Each row has a name. After each piece below comes the name of the row it's from, unless a question asks for something else. Each question is about the rows just above it. Places in a row count from 1.

[168 134 160  98]  tesa
[147 168 165 101]  roz
[ 97 123 105 148]  zuzud
[ 71 117  81 186]  duto
[168 134 160  93]  rezot
[108 148 126 141]  Pusup
[156 168 165 101]  tovud
[ 97 123 126 133]  pakog
[ 97 123 105 148] is in which row?  zuzud
The row with [ 97 123 126 133] is  pakog

[128 123 112 107] : bog
[174  72 161 139] : Kef
[138 150 175 122] : bufu
[133 158 166 111] : zilu
[ 73 119  65 147] : lizof
[ 95 132 137 121] : Roned
[142 127 153 156] : kebav
[142 127 148 156] : dev
[135 127 168 119] : Refof
[118  73 152 123] : tivi
Where in the named rows is [107]?  bog, 4
which: [135 127 168 119]  Refof
Where in the named rows is [139]?  Kef, 4
Where in the named rows is [72]?  Kef, 2
Row and place of [95] in the named rows:  Roned, 1

[121 139 128 129 164 164 151  74  98  76 119 111  58 161 152  93 123 142
 164 135 171 107 113 162 116]  rif
[127 147 124 142 144 136 136 114 145 131 110 150 131 150 154 152 117 115
 125 126 109 117 136 110 145]  ladi
[128 125 132 127 128 132 130 118 126 134 126 130 128 123 130 128 137 127
 126 125 133 136 128 129 123]  zafev
[130 119 139 125 117 127 127 117 131 156 126 137 147 108 126 137 150 123
 113 120 129 153 133 120 119]  tep
[130 115 144 122 113 129 127 107 131 168 124 142 154  99 126 140 162 121
 108 116 131 165 134 118 114]  Nen
[131 111 147 122 106 124 124 113 136 180 126 146 167  90 123 147 167 118
 100 113 125 172 137 111 115]  Mafu
[121 139 128 129 164 164 151  74  98  76 119 111  58 161 152  93 123 142
  96 100 153 130  95 124 123]  rogal
[160 135 100 134 136 103 128 145 175 126 138 136 142 117 155 182 105  92
 128 129 186 101  81 115 128]  Rola
[130 115 144 122 113 129 127 107 131 168 124 142 154 134 108 153 123 123
 127 102 142 137 130 135 112]  zifi
[121 139 128 129 164 164 151  74  98  76 142 111 168 161 152  93 123 142
 164 135 171 113 113 162 116]  nin
which: [160 135 100 134 136 103 128 145 175 126 138 136 142 117 155 182 105  92
 128 129 186 101  81 115 128]  Rola
[131 111 147 122 106 124 124 113 136 180 126 146 167  90 123 147 167 118
 100 113 125 172 137 111 115] is in which row?  Mafu
Which row holds [130 119 139 125 117 127 127 117 131 156 126 137 147 108 126 137 150 123
 113 120 129 153 133 120 119]?  tep
The row with [127 147 124 142 144 136 136 114 145 131 110 150 131 150 154 152 117 115
 125 126 109 117 136 110 145] is  ladi
Where do [121 139 128 129 164 164 151  74  98  76 119 111  58 161 152  93 123 142
  96 100 153 130  95 124 123] appear?  rogal

[112 104 169  84 185 130 159  93 111  63 124 182 125 148  96  79 183  64
 149 139  99 138  78 145 193 194  57 155 154  71  60  97 195 168 159  69
 171 154  91] : moluz
[144 112 110 122  84  81 114 157 130  94  76 190 132  64 123 161 149  60
  93 123 161 130 134 150 139  69 153  92 150  70 145 135 109  99 112 194
 125 150  71] : pir
[162  92 127 145 169  84 151 160 127 133 185  67 164 112 117  61  67 139
 113 172 158  84 146 124 140 101  74 131  82 140 108 185 179 150 117 175
 199 193 110] : Kog
[148 134  73 118 132 178 141 121 126  88 148 193 153 113  66  96 154 178
  74 176 101 180  97  62 124 136 123 123 112 120 191 141  70 177 184 150
 182 150 189] : revug
which: [112 104 169  84 185 130 159  93 111  63 124 182 125 148  96  79 183  64
 149 139  99 138  78 145 193 194  57 155 154  71  60  97 195 168 159  69
 171 154  91]  moluz
Row and place of [179] in the named rows:  Kog, 33
Row and place of [81] in the named rows:  pir, 6

[130 130 130 129 128 125 127 130 125 130 128 125 127 130 128 128 128 126
 126 128 128 127 127 129 127 126 128 130 127 128 127 129 125 129 125 132
 131 126 124 128 130 131 128 128 129 129 128 126]  bobak
[180 130 130 129 128 125 127 130 125 130 128 125 127 186 128 128 128 126
 126 128 128 127 127 129 127 126 128 130 127 128 127 129 125 129 125 132
 131 126 127 128 130 131 128 155 129 129 128 126]  Vasi
[140 139 124 137 111 111 123 144  90 123 109 112 116 134 110 130 163 110
 104 107 128 122 110 142 105 116 120 123 102 121 138 120  92 132 115 148
 125 117 116 116 145 137 124 121 117 119 108 115]  vide
[ 87  89 132  90 162 131 134  85 161 130 138 126 163  95 117 159 122 129
 162 151 155 108 161 134 147 113 159 133 157 159 150 128 155 156 151 104
 116 151 124 164  89  89 105 117 108 131 135 138]  Fedos
[155 162 164 131 121  61  60 154 106 164 147  67 117 136  99  98 126  66
 118 138  79 111 121  79 139  92  74 162 125  77 101 161 116 100  58 105
 103  59  73 118 168 136  88 160 104 160 147  55]  bilu
[122 126 148 108 147  98 104 118 133 146 141  97 150 107  97 142 150  96
 144 144 130 104 147 124 141  98 125 147 143 128 145 144 133 141 114 104
  97 113  94 148 131 106  96 139  96 105 138 102]  Dase
[119 124 133 109 138 113 116 114 141 133 138 112 139 104 103 129 130 110
 140 137 125 107 139 123 137 108 124 133 140 125 129 135 140 131 120 102
  97 117 107 136 125 107 109 135 104 134 137 117]  kezum
[128 131 136 120 141 128 122 121 154 137 148 128 139 116 124 124 114 126
 146 145 122 123 143 117 147 126 125 137 149 126 123 141 153 124 128 101
 110 123 121 136 128 117 123 143 122 140 147 126]  gar
[130 130 130 129 128 125 127 130 125 130 128 125 127 130 128 128 128 126
 126 128 128 127 127 155 127 126 128 130 127 128 127 129 125 129 133 108
 114 131 122 144 116 109 115 133 118 136 140 127]  zisi
[140 137 130 135 115 103 114 142  89 127 111 105 120 132 107 132 166 102
 106 111 126 120 114 137 108 111 117 128 105 119 143 124  91 132 111 140
 120 112 106 119 145 133 116 123 112 122 110 106]  fuz
[141 129  82 160  81 166 162 147  88  83  84 167  87 153 153 110 135 165
  82  78 127 159  82 149  81 164 124  81  80 122 122  87  88 110 148 165
 155 149 165  84 128 154 172  98 158  85  87 160]  suseg
The row with [128 131 136 120 141 128 122 121 154 137 148 128 139 116 124 124 114 126
 146 145 122 123 143 117 147 126 125 137 149 126 123 141 153 124 128 101
 110 123 121 136 128 117 123 143 122 140 147 126] is  gar
[140 139 124 137 111 111 123 144  90 123 109 112 116 134 110 130 163 110
 104 107 128 122 110 142 105 116 120 123 102 121 138 120  92 132 115 148
 125 117 116 116 145 137 124 121 117 119 108 115] is in which row?  vide
which: [140 137 130 135 115 103 114 142  89 127 111 105 120 132 107 132 166 102
 106 111 126 120 114 137 108 111 117 128 105 119 143 124  91 132 111 140
 120 112 106 119 145 133 116 123 112 122 110 106]  fuz
The row with [180 130 130 129 128 125 127 130 125 130 128 125 127 186 128 128 128 126
 126 128 128 127 127 129 127 126 128 130 127 128 127 129 125 129 125 132
 131 126 127 128 130 131 128 155 129 129 128 126] is  Vasi
The row with [119 124 133 109 138 113 116 114 141 133 138 112 139 104 103 129 130 110
 140 137 125 107 139 123 137 108 124 133 140 125 129 135 140 131 120 102
  97 117 107 136 125 107 109 135 104 134 137 117] is  kezum

[125 141 186  89  53 151 125 105 124 149  55  55  70 116]  Ninul
[ 75  69 139  76 191  83  77 201 125 156 190 101 134 135]  dirab
[ 93 133 138 193 101 203 186 122 137 106  75  53 155 149]  Biku
[164  85 151  92 181  53 184 196 117 112 126  82 112 120]  Rolek
[ 66  58  60 133 148 157  96 180 102 114  97  57 189 178]  kiroz
[114 116 161 161 192 171 106 119  95 141  92  53  73 183]  sugon
[ 66  58  60 133 148 157  96  78  97 189 121 190 202 191]  nunu
[197 183 176 159 132 104  76  72 133  99 142 198  59  72]  Tis
[126 120 129 122 200 105 166 113 131  83 128  76  93 188]  Zupen
[ 83 136 185 112 133 203 115 181 173 179 130 155 138 158]  fubal
Which row holds [164  85 151  92 181  53 184 196 117 112 126  82 112 120]?  Rolek
Where in the named rows is [166]?  Zupen, 7
which: [ 93 133 138 193 101 203 186 122 137 106  75  53 155 149]  Biku

[118 129 120 105 108 114 103 136 123 120 103 105 119 129 105 132 120 122
 110 105 131 108 140 119 107 126 107]  paka
[118 129 129 105 108 130 103 136 123 120 103 105 119 129 105 132 120 122
  98  75 160  74 176 121  84 129  82]  bimu
[135  98 118 129 117 135 120 138 119 119 118 117 116 122 120 136 135 139
 131 122 141 117 133 118 114 120 126]  rodo
[118 129 129 105 108 114 103 136 123 120 103 105 119 129 105 132 120 122
 110 105 131 108 140 119 107 126  95]  Mezo
[ 93 113 142  94 108  94 103 130 142 143 111 111 131 145 103 135  91  99
  93  97 108 114 138 143 129 134  94]  fuba
[ 93 113 142  94 108  94 103 130 142 143 111 111 131 145 103 135  91  99
  93  97 108 114 138 143 129 142  94]  bos
[124 165 124  97  80 121  79 179 127 126  80  79 104 142  80 178 120 139
 106  83 162  82 175 126  93 132  89]  rezu
[124 104 125 135 145 124 144  98 124 124 145 144 134 116 144  99 124 117
 131 142 104 144 101 124 140 122 140]  paze
[172 183  90 154 102 173 118 162  90  91 104 105  84  99 116 155 170 178
 161 129 183  97 138  91  85  91 138]  ren
which: [ 93 113 142  94 108  94 103 130 142 143 111 111 131 145 103 135  91  99
  93  97 108 114 138 143 129 142  94]  bos
[125] is at row and place  paze, 3
[172 183  90 154 102 173 118 162  90  91 104 105  84  99 116 155 170 178
 161 129 183  97 138  91  85  91 138] is in which row?  ren
which: [ 93 113 142  94 108  94 103 130 142 143 111 111 131 145 103 135  91  99
  93  97 108 114 138 143 129 134  94]  fuba

[130 136 116  89 139 129 108 119 118 108 130 122 124] : Rozab
[129 132 135 115 142 132 123 114 125 133 114  56 105] : fakur
[119 127 130 120 123 137 136 129 111 138 115 132 129] : Pofig
Which row holds [129 132 135 115 142 132 123 114 125 133 114  56 105]?  fakur
which: [119 127 130 120 123 137 136 129 111 138 115 132 129]  Pofig
[133] is at row and place  fakur, 10

[114 131 159 137 126]  nivoz
[101  78  71  79 150]  til
[ 98 154 173 170 138]  rikov
[133 113 107 131 151]  Susu
[106 158 110 155 132]  Zufed
[106 158 110 108 101]  Buf
[112 130 147 138 126]  soz
[110 129 149 140 126]  Rop
which: [ 98 154 173 170 138]  rikov
[155] is at row and place  Zufed, 4

[115 128 114 108]  nofad
[136 158 119 107]  luz
[136 158 129 109]  mifid
[111 118 117 119]  Vini
[117 120 153 145]  pameg
[146 145 139 159]  Sos
[138 130 138 135]  gil
[141 134 110 129]  Felug
[146 147 123 143]  Bufer
which: [136 158 119 107]  luz
Row and place of [120] in the named rows:  pameg, 2
Row and place of [159] in the named rows:  Sos, 4
Which row holds [138 130 138 135]?  gil

[118  90 116 162 143 155 162 156 145 110] : zaveb
[138 205 125 132 170 143 108 120 120 190] : fipe
[131 152 177 114 204 152 113  87 116 180] : Legib
[125 140 126 119 160 155 181 146 148 130] : vug
[138 109 125 132 170 143 108 120 120 112] : zefep
Where in the named rows is [180]?  Legib, 10
Where in the named rows is [204]?  Legib, 5
[119] is at row and place  vug, 4
The row with [138 109 125 132 170 143 108 120 120 112] is  zefep
[113] is at row and place  Legib, 7
which: [118  90 116 162 143 155 162 156 145 110]  zaveb

[ 93  67  93 134  99  98  96 101 104  87  81 101  73 114 164 106  75  89
 155 163  91 151 104 139 119 137 187 173 176 134 183 159 100  69  97 162
 168 174 173  77 146 132  86 123 133 111] : Nined
[159 128  67 182 145  89 182 145 154 113 115 179 129 147  74  97  93  97
  69 157 155 166 189 115 104 186 168 124 128 110  89  83 132 110 144  67
 138  88 102 175  83 126 178  97 105 140] : dovu
[186 157 177 171  84  75 152 110 162 173 126 120  80 162 172 159 139  90
 126 166  81 157 121 125  84 146 146 139 123 166 135 122 181 155 174 114
 155 155 186 177 144 143 152 177 183  95] : Vur
[ 93 143 160  97 157 179  76 168 187 115 105  89 133  97 149 172 107  84
 168 122 116  82 139  72 167 108 180  71 168 187 125 104 149  75 137  83
  92  79 122  95 113  88  92 183  67  75] : Veman
[108 101 144 151 176  77  68  80 123 120  96 129  83 118 132  91 135 131
 102 146 126  70 146 172 131 140 172 187 101  94  95 164 167 139 173 162
 187 170  96 157 172 120  73 109 149 181] : nisu
[ 94 131 146 178 129 141  93  74 116  67 188 156  77 128 121 182 118 183
 141  98 187 135 144 130 138  92 172 169 123  92 151 166 102  81  71 112
 136 152 145 152 102 153 157 131 162  77] : fod
which: [ 93 143 160  97 157 179  76 168 187 115 105  89 133  97 149 172 107  84
 168 122 116  82 139  72 167 108 180  71 168 187 125 104 149  75 137  83
  92  79 122  95 113  88  92 183  67  75]  Veman
The row with [108 101 144 151 176  77  68  80 123 120  96 129  83 118 132  91 135 131
 102 146 126  70 146 172 131 140 172 187 101  94  95 164 167 139 173 162
 187 170  96 157 172 120  73 109 149 181] is  nisu
[ 94 131 146 178 129 141  93  74 116  67 188 156  77 128 121 182 118 183
 141  98 187 135 144 130 138  92 172 169 123  92 151 166 102  81  71 112
 136 152 145 152 102 153 157 131 162  77] is in which row?  fod
which: [159 128  67 182 145  89 182 145 154 113 115 179 129 147  74  97  93  97
  69 157 155 166 189 115 104 186 168 124 128 110  89  83 132 110 144  67
 138  88 102 175  83 126 178  97 105 140]  dovu
Where do [ 93  67  93 134  99  98  96 101 104  87  81 101  73 114 164 106  75  89
 155 163  91 151 104 139 119 137 187 173 176 134 183 159 100  69  97 162
 168 174 173  77 146 132  86 123 133 111] appear?  Nined
[156] is at row and place  fod, 12

[103 170 169 142 129 103 142 155 106 169 103 169 156 117 167 112 146 121
  97 144 135 107 114 160 129  99 103]  nup
[113 143 131 201 196  96 188 199  96 153  98 187 128  98 113 157 163  97
 109 184  96 106  96 148 189 171 100]  vetod
[113 143 131 201 196  96 188 199  96 153  98 187 128  98 113 108 163  97
 109 184  96 106  96 148 189 168  99]  fol
Where in the named rows is [160]?  nup, 24
Where in the named rows is [156]?  nup, 13
[100] is at row and place  vetod, 27
Row and place of [170] in the named rows:  nup, 2
[107] is at row and place  nup, 22
Where in the named rows is [146]?  nup, 17
which: [103 170 169 142 129 103 142 155 106 169 103 169 156 117 167 112 146 121
  97 144 135 107 114 160 129  99 103]  nup

[122 171 157 142 128 139 112 115 146 130] = sofi
[150 129 127 121 126 118 123 125 139 142] = Lek
[120 132 101 137 137 112 129 137 151 129] = fidab
[113 130 114 149 106 133 135 125 139 121] = Nere
[134 121 133 115 132 110 137 101 145 121] = Vunom
[126 118 115 153 138  91 132 123  94 110] = vipov
[102  95 112 106 137 137 111 141 144 122] = Rovil
[139 136 136 146 120 136 143 124 101 100] = bas
[ 86 126 116  89 129 110 103 155 122  71] = kof
[126 121 133 115 132 110 137 101 145 121] = mubi
[149 133 121 116 111 122 152 143 100 111] = Lisob
Which row holds [122 171 157 142 128 139 112 115 146 130]?  sofi
[150] is at row and place  Lek, 1
which: [126 121 133 115 132 110 137 101 145 121]  mubi
[102  95 112 106 137 137 111 141 144 122] is in which row?  Rovil
which: [126 118 115 153 138  91 132 123  94 110]  vipov
[94] is at row and place  vipov, 9

[127 119 189 119 119 172 125 171 149 126 124 181 122 119 141 121 140 187
 157 131 121 122 146 120 121 132 124 123 173 127 124 121]  zuto
[119 119 129 120 144 125 120 126 119 121 119 128 166 143 120 168 153 127
 120 154 156 156 148 150 119 146 128 155 126 119 120 138]  susa
[121 119 124 119 145 122 119 128 119 123 120 123 147 125 121 141 135 122
 119 138 127 141 138 145 119 140 125 133 122 121 119 127]  dil
[127 125 127 121 155 125 124 140 120 124 119 126 144 120 125 134 142 127
 122 145 123 145 147 157 120 155 125 132 126 126 125 122]  kofa
[127 119 189 119 119 172 125 171 149 126 124 181 122 119 141 121 140 187
 157 131 121 122 146 120 121 132 124 123 173 127 124 121] is in which row?  zuto
The row with [121 119 124 119 145 122 119 128 119 123 120 123 147 125 121 141 135 122
 119 138 127 141 138 145 119 140 125 133 122 121 119 127] is  dil

[109 149 128  68] -> vani
[122 139 125  83] -> vaza
[165  99 154 108] -> Ropep
[153 120 127  92] -> fedi
[141 119 148 115] -> turen
[107 128 139 102] -> bisin
[107 118 108  84] -> betez
[100 150 150 101] -> teg
Where in the named rows is [122]?  vaza, 1
which: [100 150 150 101]  teg
[153] is at row and place  fedi, 1

[142 158 155 113 148 130 139 137 128 107 139 145 141 150 117 122 118 122
 107 162 138 151 159 122 130 141 140  91 140 138 122 112 101 128 130 134
 159 170 139 145 156 162 151 153 103 104 107  94]  zovun
[127 136 135 110 128 161 136 126 116 119 142 142 140 131 130 108 159 121
 155 148 125 156 129 154 141 148 114 125 151 108 159 132 145 122 148 143
 131 138 155 138 110 119 128 131 125 117 148 151]  Nima
[ 87 113 136 166 105  99  87 157 121 144 101  99 111 148 172 167 102 183
 115 124 110  95 110  95 107 126 164 155 116 139 116 147 121 162  83 133
 111 129  79 144 129 128 147 113 113 167 139 144]  pufid
[137 104  98 143 122 130 137 113 143 155 127 122 123 101 127 134 143 121
 151  90 132 110 108 144 136 135 113 166 117 128 133 142 160 123 143 119
 107  83 131 105 109 101 102 113 171 150 144 155]  folam
[179 131 103 115 154 126 169  97 157 133 144 144 134  97  81 113 130  77
 124 100 155 129 142 144 142 105 103 119 115 141 110 110 131  98 163 105
 138 102 154  93 138 131 101 138 166 109 102  98]  tek
[ 87 113 136 166 105  99  87 157 121 144 101  99 111 148 172 167 102 183
 115 124 110  95 110  95 107 126 164 155 116 139 116 147 121 162  83 133
 111 129  79  94 134 128 147 113 113 167 146 151]  vis
[161 178 166  98 165 132 154 135 133  92 150 160 150 157  99 112 112 105
  93 179 150 167 118 122 133 145 140  62 145 145 114  96  83 120 139 133
 180 192 152 147 174 184 158 170  93  81  87  65]  Zeve
[127 136 135 110 128 161 136 126 124 119 142 142 140 131 130 108 159 121
 155 148 125 156 138 154 141 148 114 125 151 108 159 132 145 122 148 143
 131 138 155 138 110 119 128 131 125 117 148 151]  Tak
[115 138 145 111 122 172 128 135 107 118 143 143 143 141 146 109 169 135
 166 162 118 165 126 159 143 161 119 130 162 100 175 141 152 130 145 155
 130 149 158 152 103 117 137 131 117 121 163 168]  vuti
[137 104  98 143 122 130 137 113 143 155 127 122 123 101 127 134 143 121
 151  90 132 110 108 144 136 112 113 166 117 128 133 142 160 123 143 119
 107  83 131 105 109 101 102 113 171 150 144 155]  peze
The row with [ 87 113 136 166 105  99  87 157 121 144 101  99 111 148 172 167 102 183
 115 124 110  95 110  95 107 126 164 155 116 139 116 147 121 162  83 133
 111 129  79  94 134 128 147 113 113 167 146 151] is  vis
[137 104  98 143 122 130 137 113 143 155 127 122 123 101 127 134 143 121
 151  90 132 110 108 144 136 112 113 166 117 128 133 142 160 123 143 119
 107  83 131 105 109 101 102 113 171 150 144 155] is in which row?  peze
which: [ 87 113 136 166 105  99  87 157 121 144 101  99 111 148 172 167 102 183
 115 124 110  95 110  95 107 126 164 155 116 139 116 147 121 162  83 133
 111 129  79 144 129 128 147 113 113 167 139 144]  pufid
which: [137 104  98 143 122 130 137 113 143 155 127 122 123 101 127 134 143 121
 151  90 132 110 108 144 136 135 113 166 117 128 133 142 160 123 143 119
 107  83 131 105 109 101 102 113 171 150 144 155]  folam
which: [179 131 103 115 154 126 169  97 157 133 144 144 134  97  81 113 130  77
 124 100 155 129 142 144 142 105 103 119 115 141 110 110 131  98 163 105
 138 102 154  93 138 131 101 138 166 109 102  98]  tek

